A small network was shown many inputs. Here are its activations along a few directions, one row for each input.
Each table varies a few parts of the input and shows all the possible inputs, shuffled.
Descriptions start from the smaller parts, as in this example, which fits no table here: one of 5 places around a ring, together with either a single point or (one of 2 separate values, together with one of 4 places along a line) or one of 9 places around a ring.
Shared parts are said once, and a part with two or three values counts as separate values.
In the rows, zero is written as 128.

Other details of the inputs vary at random and push rows far along three fixed directions, the same in every table; ignore that.

A family of inputs:
r1: [131 129 110 100 115 117 141 163 139 148 123 102 138]
r2: [133 123 118 107 124 123 146 162 133 140 129 110 135]
r3: [130 128 120 111 124 126 144 166 143 140 114 110 135]
r4: [132 131  93 128 150 118 125 142 129 145 146 135 113]
r5: [122 127  95 127 154 134 122 141 123 141 152 133 121]
r6: [111 127 188 173 121 136 116  66 108  78 124 148 115]
r7: [170 121 157 122  43 110 135  91 105 119 157 101 125]
r8: [131 144 119 159 152 158 127 188 200 143  49 132 112]
r9: [104 131 126 129 159 106 135 135 128 125 122 137 125]
r10: [107 133 196 189 106 152 140 108 139  80  71 126 118]
r11: [ 94 127 107 132 160 111 113 104  96 134 152 136 123]
r12: [ 96 124 132 119 179 124 128 109 108 117 126 161 138]
r13: [112 126 128 133 173  87 119  84 100 122 148 170 115]
r14: [118 126 137 112 159 114 134 126 126 119 129 148 135]
r15: [106 148 144 166 180 163 110 152 197 119  43 161 118]
r16: [113 122 120 147 169  97 129 108 102 128 145 156 107]
r17: [139 129  90 112 115 137 124 154 133 154 148 105 129]
r18: [152 119 172 135  60 153 128 102 116 106 136 103 132]
r19: [125 140 117 132 160 117 113 121 142 131 126 155 118]
r20: [ 99 133 115 156 174 120 114 106 112 117 151 156 108]
r21: [136 133 108 113 121 133 126 150 142 138 126 114 154]
r22: [127 120 118 117 163  98 125 105 105 135 151 159 122]
r23: [101 128 141 127 172 144 130 134 140 120  86 154 139]
r24: [136 122 105  72 112 137 136 152 125 156 129 106 159]
r25: [ 86 122 119 131 181 114 133 110  91 121 145 152 128]
r26: [186 133 180 159  52 184 139 160 193 110  66 102 119]
r27: [138 118 170 140  83 139 124  82  98  98 153 119 127]
r28: [101 137 143 154 159 169 138 182 186 132  23 129 134]
r29: [110 138  99 137 154 126 114 134 135 139 131 134 119]
r30: [102 133 119 139 172 107 117 101 106 110 154 157 138]
r31: [161 134 149 156  51 127 131 111 129 112 143  97 108]
r32: [124 130 116 131 172 108 116 100 111 121 164 168 112]
r33: [142 121 102  81 103 137 121 141 121 159 145 102 149]
r34: [131 133 208 194 109 176 153 167 196  84  22 122 114]
r35: [141 127 102 114 111 106 133 142 125 159 132 110 125]
r36: [ 90 125 114 140 169 110 114  96  90 125 156 145 119]
r37: [145 129 157 171  87 115 129  82 101  92 169 126  98]
r38: [ 97 133 195 170 119 118 125  51  99  67 122 151 122]
r39: [129 135 132 145 158 172 132 189 192 130  52 134 147]
r40: [144 132  93  92 103 122 126 147 127 150 152 100 160]
r41: [119 134 120 132 167 143 115 132 145 128 120 154 125]
r42: [109 133 115 129 166 114 108  94 109 120 164 160 121]
r43: [127 126 103 111 109 135 123 145 124 155 132  97 136]
r44: [140 125 115  80 122 117 137 151 134 145 136 116 148]
r45: [115 124 118 111 148 129 114 115 113 136 140 137 135]
r46: [ 96 134 140 129 169 137 125 129 142 121  82 152 139]
r47: [135 120 111  76 109 133 136 140 114 148 140 108 157]
r48: [109 123 116 145 174  93 127 108 101 130 144 158 107]
r49: [136 125 201 159  89 174 144 125 153  87  66 121 134]
r50: [145 123  99 108 104 103 134 140 116 161 146 106 126]
r51: [116 129 116 142 156 103 127 127 126 140 116 142 113]
r52: [166 115 171 110  51 126 150 107 105 100 164  99 137]
r53: [ 82 126 125 137 171 103 129  91  81 114 154 151 126]
r54: [159 133 103 101 108 129 123 145 143 151 142 118 131]
r55: [ 85 123 121 132 178 111 132 105  88 119 147 151 128]
r56: [109 125 125 107 157 134 130 132 125 132 113 142 146]
r57: [142 125  92 112 118 143 127 157 131 152 151 108 128]
r58: [139 129 110 113 125 139 130 155 141 136 127 117 153]
r59: [144 128 104 106 123 143 132 163 142 142 130 113 156]
r60: [169 124 152 124  42 144 127 101 115 112 171  96 129]
r61: [144 119 122  83 120 118 141 141 120 136 152 120 146]
r62: [112 133 130 150 147 166 124 173 174 141  54 120 127]
r63: [137 125 124  91 126 123 138 150 139 138 125 121 145]
r64: [173 128 155 133  48 123 128  89 111 107 173 108 118]
r65: [115 133 104 139 155 135 119 139 135 136 132 135 118]
r66: [148 123 170 136  60 149 125 100 120 107 130 101 132]
r67: [156 131 131 125 118 188 129 190 194 143  69 117 135]
r68: [117 124 175 177 101 140 126  88 106  91 129 122 111]
r69: [121 121 115 109 122 140 142 153 122 144 121 108 142]
r70: [133 124 107  90 111 130 117 127 116 152 148 110 145]
r71: [152 120  93 101 110 116 139 162 129 170 134 104 129]
r72: [124 130 128 131 161 114 123 127 142 137  99 154 122]
r73: [131 125 117 107 123 121 144 160 133 140 128 110 135]
r74: [124 136 171 170  97 121 123  79 115  79 137 130 131]
r75: [153 130  94  86  99 136 119 144 134 157 157 106 142]
r76: [149 121 173 150  88 111 133  78 105  98 145 134 114]
r77: [124 126  95  89 109 129 139 157 120 160 130  94 150]
r78: [107 140 105 152 175 104 115 115 126 128 136 156 104]
r79: [161 129 101  98 112 129 125 146 138 151 150 120 131]
r80: [122 132 105 116 143 116 122 125 117 130 153 131 148]
r81: [106 129 154 157 186 175 120 157 178 121  43 160 126]
r82: [150 118 101 108 108 110 138 145 115 160 149 108 125]
r83: [123 129 135 138 168 122 125 133 150 132  88 159 120]
r84: [145 132  99 126 124 129 128 155 142 148 133 118 117]
r85: [147 131 104  99 110 141 119 143 140 149 144 115 137]
r86: [103 132 125 129 157 104 134 133 127 125 122 136 125]
r87: [148 116 160 145  52 146 134 106 101 110 153  87 124]
r88: [111 133 137 118 163 116 130 132 144 122 104 148 135]
r89: [ 79 130 116 133 176 103 126 103  95 123 138 148 128]
r90: [ 96 126 134 140 176  97 135 109 102 108 147 155 117]
r91: [137 125 164 169  92 110 135  94 111 105 130 124 105]
r92: [111 134  99 135 155 123 115 128 124 137 145 135 117]
r93: [128 129 188 189  89 175 131 134 162  98  60 109 116]
r94: [149 127 105 101 122 152 123 155 146 149 137 121 137]
r95: [177 125 156 132  49 128 131  94 112 107 173 108 118]
r96: [145 121 118  79 114 117 140 145 124 141 148 114 148]
r97: [153 135  96  98 116 121 120 142 141 155 145 121 131]
r98: [114 134 101 134 142 118 115 120 118 135 154 130 118]
r99: [149 131  90 115 115 124 128 155 136 155 145 111 121]
r100: [156 124  98  84 107 114 130 149 135 168 130 112 140]
r101: [128 120 169 167  93 149 131 104 112  99 127 114 116]
r102: [114 123 132 139 186 104 123 103 115 122 128 176 115]
r103: [113 134 134 114 156 113 129 132 141 124 109 144 135]
r104: [127 131 167 192 119 114 125  71 102  78 157 150  89]
Each input here is: one of 8 places along a line, together with either a single point or (one of 2 separate values, together with one of 6 places around a ring).
Q: Changing only the place on the line of 8 turns r12 into r24. The same change can be made to r22. Which row results?
A: r72
Q: Changing only the place on the line of 8 turns r40 into r59. The same change can be made to r43. Which row results?
A: r87
Q: Changing only the place on the line of 8 turns r1 into r2. The same change can be made to r100. Which row results?
A: r76
Q: Which other rows does r43 become when the choice among 2 separate values takes its other values? List them by row number.
A: r70
Q: Which other rows agree with r42 in the place on the line of 8? List them by row number.
A: r3, r10, r13, r17, r36, r45, r47, r63, r64, r80, r91, r99

A family of inputs:
r105: [ 66 133 130 186 208 106 120  92 104 109 114 175  97]
r106: [ 92 139 162 151 169  92 117  72 116  95 113 174 127]
r107: [118 125 120 142 167 163 135 168 148 131 102 137 130]
r108: [133 118  59  70 165  75 129 134  96 181 180 138 130]
r109: [104 128 114 134 189  92 130 106  94 103 182 166 122]
r110: [ 88 136 137 162 207  93 106  74 116 114 112 198 104]
r111: [153 117  95  56  85  73 143 115  75 155 207  96 154]
r112: [130 132 111 156 144 163 128 181 172 152  81 119 108]
r113: [101 128 174 163  88 114 125  64  86  85 145 115 131]
r114: [ 85 135 114 107 216  89 108  85 103 115 159 192 134]
r115: [118 126 123 140 159 175 122 160 156 132  93 136 136]
r116: [145 120 163 114  77 109 132  83  96 118 145 121 136]
r117: [100 125  34  66 205  88 102 124  87 192 177 153 138]
r118: [155 114 167 121  70 151 157 149 133 114 117  94 129]
r119: [115 134 117 143 163 156 133 168 156 123 106 133 137]
r120: [139 129 122 121 150 178 119 165 170 141  82 137 142]
r121: [156 134  94 103  81 115 109 105 104 145 197 103 126]
r122: [122 141 141 174 156 160 104 131 172 125  70 152 102]
r123: [ 93 124 120 126 161 145 126 149 136 148  81 127 142]
r124: [123 122 183 148  80 121 124  58  86  94 138 121 127]
r125: [ 99 138 169 170 148 170 138 157 173  96  55 132 127]
r126: [142 133 168 186  84 108 131  89 114  83 157 123  90]
r127: [157 133 186 181  47 144 151 142 164  96  74  91 112]
r128: [138 120 179 177  74 104 142  76  90  87 149 118  97]
r129: [125 148 157 167 143 138 119 137 187 116  46 153 119]
r130: [162 121  70  56 154 149 125 193 161 186 124 130 159]
r131: [117 138 137 119 146 164 120 153 171 126  76 133 145]
r132: [107 134 111 133 175  66 123  89 101 123 160 166 113]
r133: [126 134 126 156  93 115 109  78  94 110 189 115 110]
r134: [148 128 134 117  86 126 115  82  92 104 196 120 142]
r135: [189 132 155 115  51 167 136 156 174 121 107  99 149]
r136: [ 78 140 144 186 162 112 109  78 112  96 121 154 110]
r137: [125 130  80  99 156 162 121 184 156 157 121 118 156]
r138: [178 118 104 100  77 100 132 116  99 151 199 107 111]
r139: [ 93 129 162 170 154 152 142 149 151 116  48 132 124]
r140: [ 72 129 116 133 211  71 131 105  90 117 143 168 125]
r141: [147 116  81  48 156 135 143 197 152 184 118 121 153]
r142: [129 114 194 163  76 109 151  84  89  85 132 113 115]
r143: [161 125 176 185  65 140 140 121 141  99 116 108  89]
r144: [158 123 126 142  59 156 122 131 131 139 142  87 116]
r145: [151 125 131 123 156 154 139 177 175 136  84 144 133]
r146: [151 115 148 109  55 178 138 150 136 131 117  78 146]
r147: [ 75 147 137 175 198 104  99  75 120 101 110 182 110]
r148: [151 141  77  97 148 130 112 174 174 175 115 133 129]
r149: [118 133  91  81 147 137 122 171 153 170  91 114 160]
r150: [148 117 163 105  82 119 129  76  93 106 172 129 133]
r151: [162 131 125 129  85  93 127  98 108 121 190 120 108]
r152: [157 130 174 169  75 119 115  64 115  95 153 137  96]
r153: [158 114  69  71  62 132 130 153 102 187 174  67 148]
r154: [171 116 159 106  55 134 155 149 139 138 101  88 140]
r155: [109 147 138 192 154 151 123 152 173 114  76 138 100]
r156: [108 139 114 153 146 138 132 165 157 139  82 121 124]
r157: [119 125  70  74 139 134 142 204 143 185 109  89 162]
r158: [168 127 171 117  59 149 153 149 161 110 104  97 140]
r159: [144 113  81  50 100  90 146 131  71 149 230  95 150]
r160: [121 117 116 127 175 114 135 126 103 120 163 154 121]
r161: [115 115  64  44 168 113 114 125  86 173 190 135 154]
r162: [ 72 124 126 140 207 123 127 111 101 114 133 166 120]
r163: [105 132 118 116 152 165 125 168 161 136  89 121 148]
r164: [188 127 152 117  58 153 149 162 164 118 121  96 143]
Q: What is each input in this table made of?
A: one of 2 separate values, together with one of 5 places around a ring, together with one of 6 places around a ring
Q: Changing only the choice among 2 separate values turns r112 into r155. The same change can be made to r161. Which row results?
A: r131
Q: Changing only the choice among 2 separate values turns r135 into r130. The same change can be made to r147. Which row results?
A: r117
Q: Which other rows does r126 become when the choice among 2 separate values takes its other values? List them by row number.
A: r143
Q: Which other rows does r108 become when the place on the ring of 5 takes its other values? List them by row number.
A: r138, r141, r145, r154
Q: Start at r156 and move only the place on the ring of 6, one step at a time. The first step leads to r136. Which rows follow, in order?
A: r147, r129, r132, r127
Q: Which other rows does r119 become when the place on the ring of 6 takes its other values? List them by row number.
A: r109, r134, r135, r137, r164
